cols: T J X W
[-14 -15  11   5]  (51)
[  1  30 -10 -23]  (181)
[ 0 -3 11 12]  (112)
[ 15  41  27 -44]  (81)
[ 17  16  28 -24]  (36)
[-7 -9 15  1]  (171)
[-13  13  58 -31]  (138)
[-39 -31 -40  29]  (199)
[ 10 -20 -58  49]  (19)
[ 10 -20 -58 -17]  (58)
gone (112): [12 -3  0] -> [11]
next: [-14 -15] -> [11]
down: [30 -3 41 16] -> J
down: [  1   0  15  17  -7 -13 -39  10] -> T
gone (112): [-3  0 12] -> [11]
at: [ 16  28 -24] -> (36), 1
gone (199): [-31 -39  29] -> [-40]

cols: H Z D G L R N
[48 24 14  2  2 -9 49] -> (15)
[  2 -11  24   2  14  49  48] -> (48)
[ 49   2  24  48   2  14 -10] -> (24)
at: [-11  24   2  14  49  48] -> (48), 1
next: [24 48  2 14] -> [-10]
at: [-9 49] -> (15), 5
next: [ 2  2 -9] -> [49]
perm: [-11   2   2  14  24  48  49] -> (48)
perm: [-10  48  24   2  14   2  49] -> (24)
down: [49 14] -> R

cols: E S U F V A B Y Q K
[-4  0 -3 -1  1 -4 -2 -1 -1  1] -> (72)
[-3  0 -2  1  0 -1  1  3 -3  0] -> (7)
[ 1 -1  1 -1 -3 -1 -1  0 -4 -4] -> (122)
[-31 -22 -12 -38  17 -26 -21 -36  30 -20] -> (83)
gone (7): [ 0 -3  1 -1  1  0 -3  0 -2] -> [3]
gone (7): [ 1  0 -3 -1  0  0 -3  1  3] -> [-2]
next: [ 0 -2  1  0] -> [-1]
perm: [-38 -36 -31 -26 -22 -21 -20 -12  17  30] -> (83)
perm: [-4 -4  0 -1 -1 -3 -1  1 -1  1] -> (122)

cols: tigum kob boz zopi
[ 4 18 -4 -9] = (153)
[-4 19 -2  5] = (155)
[  0 -19  22   1] = (139)
[ 20 -19 -23  -4] = (52)
[ 19 -19  -4 -23] = (63)
[  4  18  -4 -18] = (131)
which: [ 4 18 -4 -9] -> (153)
gone (131): [-4  4 18] -> [-18]
perm: [ -4  20 -19 -23] -> (52)
down: [-23  -4  -4] -> boz

cols: tado bulo gege niseb fasu dorob
[ 3 -8  9  1 -3  1] -> (110)
[  8 -49  58 -20   9 -25] -> (132)
[  3 -16  19   1   5  -8] -> (78)
[  2   1  -8 -16   5  19] -> (17)
next: [  3 -16  19] -> [1]
next: [ -8 -16] -> [5]
down: [  1 -25] -> dorob
perm: [-16  -8   1   3   5  19] -> (78)
down: [8 3 2] -> tado

cols: peveg lovek nuse Dateb
[-21  -1  -8  -7] : (147)
[-21  -2   5 -31] : (27)
[ 2 11 -9 15] : (144)
[-24  21   3  -1] : (61)
[  2  11  -9 -33] : (91)
[ 43 -16   1 -14] : (89)
[ -2  -3  -6 -16] : (117)
[ 8 33  9 -2] : (209)
[ 8  9 -2 32] : (135)
[  7  -6 -12  12] : (20)
[ 0 -6 -1 -3] : (177)
at: [  7  -6 -12] -> (20), 0
perm: [-16  -6  -3  -2] -> (117)
next: [33  9] -> [-2]
perm: [ 8 -2 33  9] -> (209)

cols: simok melar migo Kika Rulu Mabut
[-18 -13  -2  24 -10  21] : (165)
[  4  -3 -32 -15   1   0] : (142)
[-36   4  41 -13  -4 -10] : (29)
[-16   1   0   2  17   2] : (154)
[  8   1  -6 -19  -5 -26] : (4)
[ -3 -15 -47  12  -2  29] : (159)
[ -1 -15  -9 -26   6  -3] : (111)
[  7 -40 -55 -13   4   8] : (162)
[  0  31  21 -27  -5  -5] : (115)
[  1   9   1 -14   1   5] : (182)
[-13   7  25   8  11  24] : (116)
[ -6  -3 -25 -25 -15  40] : (55)
at: [-15   1   0] -> (142), 3
gone (162): [-13   4 -40 -55   8] -> [7]
next: [ -3 -15] -> [-47]
next: [-47  12] -> [-2]

cols: deza mizok nobak Taben
[-22  12   7 -48] : (96)
[ -3 -46 -18  31] : (190)
[-8 36 20 -1] : (151)
[-5 20 18 58] : (197)
[ 33  32 -43  23] : (184)
[-45 -56  53 -18] : (189)
[20 32 37 -3] : (79)
[  2   2 -46 -54] : (185)
[ 12 -49  36 -29] : (105)
[-22  12   7  31] : (188)
gone (184): [ 23 -43  33] -> [32]
at: [37 -3] -> (79), 2
gone (96): [  7 -48 -22] -> [12]

cols: muki movob lif nelol Dep
[-15  -8 -49   9   9] -> (57)
[  9  10  -8 -49 -12] -> (66)
[-12  -8 -49   9   9] -> (68)
[-15  21 -49   9  20] -> (40)
[-10   3   2 -55  14] -> (77)
[ 19   9 -29   2  -8] -> (76)
perm: [-49 -12  -8   9   9] -> (68)
gone (40): [-49 -15  21   9] -> [20]
at: [ 10  -8 -49] -> (66), 1
at: [-55  14] -> (77), 3

